A small network was trained on made-up records. Each row is its average activation on records with the value named, seen along a few directions.
Values that are neighbours, or in one group, have similar rows; names and order tell nothing.
In the rows, 500 means zero.
Strong random noise was added to every row along 2 fixed directions; ignore it. To show where, here is one row again and again, with new noise each time:
610; 637; 514; 495; 592; 564; 644; 449; 422; 337; 556; 542; 450; 830; 490; 686
409; 583; 387; 614; 521; 421; 499; 626; 444; 527; 642; 561; 470; 405; 492; 476
475; 600; 429; 575; 544; 468; 547; 568; 437; 465; 614; 555; 463; 544; 491; 545
468; 655; 475; 580; 614; 495; 574; 485; 472; 428; 505; 533; 433; 553; 601; 366


Field Vogo:
w9: 506; 474; 548; 476; 506; 396; 480; 499; 473; 606; 382; 617; 498; 325; 311; 510
w2: 339; 495; 315; 566; 470; 377; 418; 632; 535; 569; 701; 382; 510; 326; 545; 329
w5: 588; 526; 582; 418; 524; 555; 502; 443; 561; 574; 547; 605; 534; 403; 567; 488
w15: 463; 590; 536; 557; 525; 345; 499; 513; 397; 528; 364; 553; 423; 386; 339; 487
w3: 392; 628; 451; 511; 543; 346; 479; 595; 477; 608; 579; 521; 549; 202; 503; 286
w1: 565; 549; 501; 442; 454; 436; 557; 455; 450; 570; 593; 598; 586; 398; 425; 528
w8: 593; 470; 436; 387; 440; 489; 648; 380; 548; 497; 597; 435; 631; 523; 448; 525
w23: 508; 537; 515; 589; 535; 627; 429; 504; 536; 500; 516; 586; 514; 359; 618; 346
w10: 434; 377; 353; 507; 443; 501; 344; 649; 511; 593; 781; 437; 598; 476; 457; 675
w20: 518; 407; 500; 372; 439; 425; 609; 366; 576; 465; 330; 381; 532; 457; 477; 334
w18: 576; 313; 535; 439; 301; 668; 436; 548; 501; 382; 533; 411; 544; 694; 371; 843
w6: 540; 338; 375; 564; 391; 561; 403; 572; 558; 615; 693; 475; 582; 444; 555; 583
w4: 355; 464; 415; 515; 389; 320; 434; 602; 495; 668; 716; 397; 640; 277; 504; 402
w19: 464; 346; 393; 382; 265; 293; 446; 621; 437; 569; 618; 395; 531; 517; 292; 799
w13: 327; 365; 447; 576; 441; 500; 409; 584; 550; 467; 404; 382; 520; 447; 577; 466
w24: 651; 461; 669; 461; 552; 570; 502; 423; 556; 484; 303; 646; 423; 527; 417; 523
w7: 362; 580; 607; 591; 626; 452; 430; 536; 436; 542; 321; 549; 369; 441; 500; 345
w21: 535; 433; 535; 597; 467; 574; 378; 577; 474; 524; 411; 646; 424; 398; 383; 623
w22: 576; 389; 583; 390; 447; 578; 562; 356; 643; 449; 287; 407; 538; 570; 583; 443
w12: 598; 601; 574; 470; 556; 592; 603; 483; 360; 392; 591; 525; 501; 856; 449; 737
w16: 603; 380; 461; 433; 368; 543; 505; 470; 548; 580; 672; 473; 630; 520; 496; 687
w11: 356; 463; 503; 650; 522; 502; 352; 672; 453; 586; 422; 613; 363; 275; 472; 503
w14: 438; 490; 537; 432; 473; 505; 527; 460; 511; 421; 375; 322; 434; 721; 561; 498
w17: 559; 545; 482; 516; 662; 621; 505; 495; 506; 430; 523; 572; 464; 618; 590; 526
Each value of Vogo is a pair of two hidden parts, and every pair occurs once (6 first parts, 4 second parts).
Changing only the second part turns w11 into w13. w24 has the same second part as w11; what does that change turn w24 into?
> w22
Changing only the second part turns w2 into w14. w4 has the same second part as w2; what does that change turn w4 into?
> w19
Changing only the second part turns w12 into w7. w23 has the same second part as w12; what does that change turn w23 into?
> w21
Changing only the second part turns w15 into w3. w9 has the same second part as w15; what does that change turn w9 into?
> w1

Field Bup:
u3: 460; 441; 413; 424; 427; 414; 475; 528; 491; 505; 560; 343; 570; 525; 470; 668
u5: 525; 343; 495; 558; 492; 552; 426; 441; 614; 519; 403; 486; 485; 353; 546; 407
u7: 545; 427; 386; 539; 454; 579; 470; 605; 443; 506; 808; 536; 548; 598; 423; 771
u8: 512; 385; 485; 398; 341; 420; 562; 465; 557; 582; 484; 466; 604; 386; 412; 487
u1: 408; 596; 588; 547; 597; 480; 498; 532; 465; 458; 341; 553; 356; 538; 501; 392
u9: 567; 499; 561; 474; 585; 664; 536; 379; 561; 327; 347; 423; 446; 745; 686; 435
u6: 718; 768; 708; 463; 644; 614; 627; 408; 380; 339; 521; 598; 433; 961; 456; 746
u4: 469; 553; 386; 424; 520; 434; 549; 521; 470; 545; 679; 445; 619; 501; 591; 493
u2: 515; 433; 516; 539; 374; 435; 451; 606; 427; 598; 485; 675; 478; 312; 195; 671
The values of Bup form a 3 by 3 grid.
Name the neighbours of u4, in listed order.
> u3, u7
Name the neighbours of u2, in listed order.
> u5, u1
Each value of Bup is a pair of two hidden parts, and every pair occurs once (3 first parts, 3 second parts).
Changing only the second part turns u6 into u2. u4 has the same second part as u6; what does that change turn u4 into?
> u8

Field Roru:
p5: 536; 438; 489; 623; 478; 530; 430; 547; 484; 522; 470; 632; 396; 382; 347; 680
p17: 353; 468; 507; 599; 560; 564; 416; 600; 525; 486; 497; 485; 435; 490; 513; 429
p23: 581; 441; 543; 456; 564; 697; 516; 349; 580; 432; 381; 524; 501; 494; 668; 281
p13: 413; 445; 548; 538; 537; 578; 468; 491; 555; 434; 286; 485; 432; 559; 597; 382
p6: 542; 631; 543; 447; 610; 385; 574; 512; 396; 534; 490; 597; 460; 517; 369; 577
p19: 464; 708; 550; 618; 579; 481; 478; 584; 409; 519; 512; 621; 451; 389; 515; 329
p18: 565; 493; 522; 527; 541; 644; 514; 400; 527; 353; 543; 409; 485; 778; 618; 575
p21: 680; 506; 529; 477; 595; 708; 560; 406; 523; 401; 604; 582; 543; 810; 562; 658
p3: 406; 608; 440; 572; 501; 457; 470; 611; 400; 486; 602; 458; 460; 575; 450; 546
p22: 502; 567; 392; 554; 429; 507; 481; 615; 430; 635; 784; 559; 594; 369; 500; 577
p9: 378; 281; 384; 554; 387; 517; 370; 647; 560; 562; 588; 448; 540; 311; 527; 511
p4: 430; 502; 537; 454; 409; 371; 509; 493; 519; 515; 404; 436; 452; 468; 459; 419
p7: 640; 583; 538; 387; 550; 490; 661; 390; 491; 520; 583; 498; 577; 611; 530; 496
p11: 651; 605; 702; 436; 542; 478; 604; 371; 490; 429; 239; 557; 442; 645; 455; 441
p10: 619; 463; 525; 449; 532; 562; 504; 283; 603; 473; 344; 515; 569; 507; 635; 334
p24: 480; 652; 492; 491; 590; 559; 547; 449; 523; 392; 536; 359; 476; 622; 691; 280
p16: 441; 417; 482; 478; 415; 426; 400; 561; 508; 526; 390; 448; 489; 380; 442; 603
p12: 603; 543; 660; 487; 638; 534; 560; 350; 536; 424; 150; 560; 470; 588; 538; 369
p1: 615; 463; 521; 399; 446; 527; 609; 356; 538; 491; 514; 506; 566; 502; 464; 465
p2: 454; 567; 447; 432; 563; 408; 601; 394; 484; 456; 522; 349; 519; 557; 633; 376
p14: 519; 385; 469; 406; 424; 497; 487; 453; 558; 472; 478; 384; 577; 516; 508; 645
p15: 529; 596; 571; 372; 596; 456; 656; 358; 406; 357; 429; 416; 472; 833; 493; 605
p8: 571; 541; 588; 548; 578; 642; 481; 553; 460; 445; 553; 680; 405; 673; 375; 790
p20: 368; 443; 462; 501; 385; 369; 494; 524; 614; 615; 458; 361; 517; 253; 604; 217
Each value of Roru is a pair of two hidden parts, and every pair occurs once (6 first parts, 4 second parts).
Changing only the second part turns p22 into p3. p21 has the same second part as p22; what does that change turn p21 into?
> p17
Changing only the second part turns p4 into p20. p13 has the same second part as p4; what does that change turn p13 into?
> p9
Changing only the second part turns p10 into p16. p7 has the same second part as p10; what does that change turn p7 into?
> p15
Changing only the second part turns p14 into p12. p2 has the same second part as p14; what does that change turn p2 into?
> p6
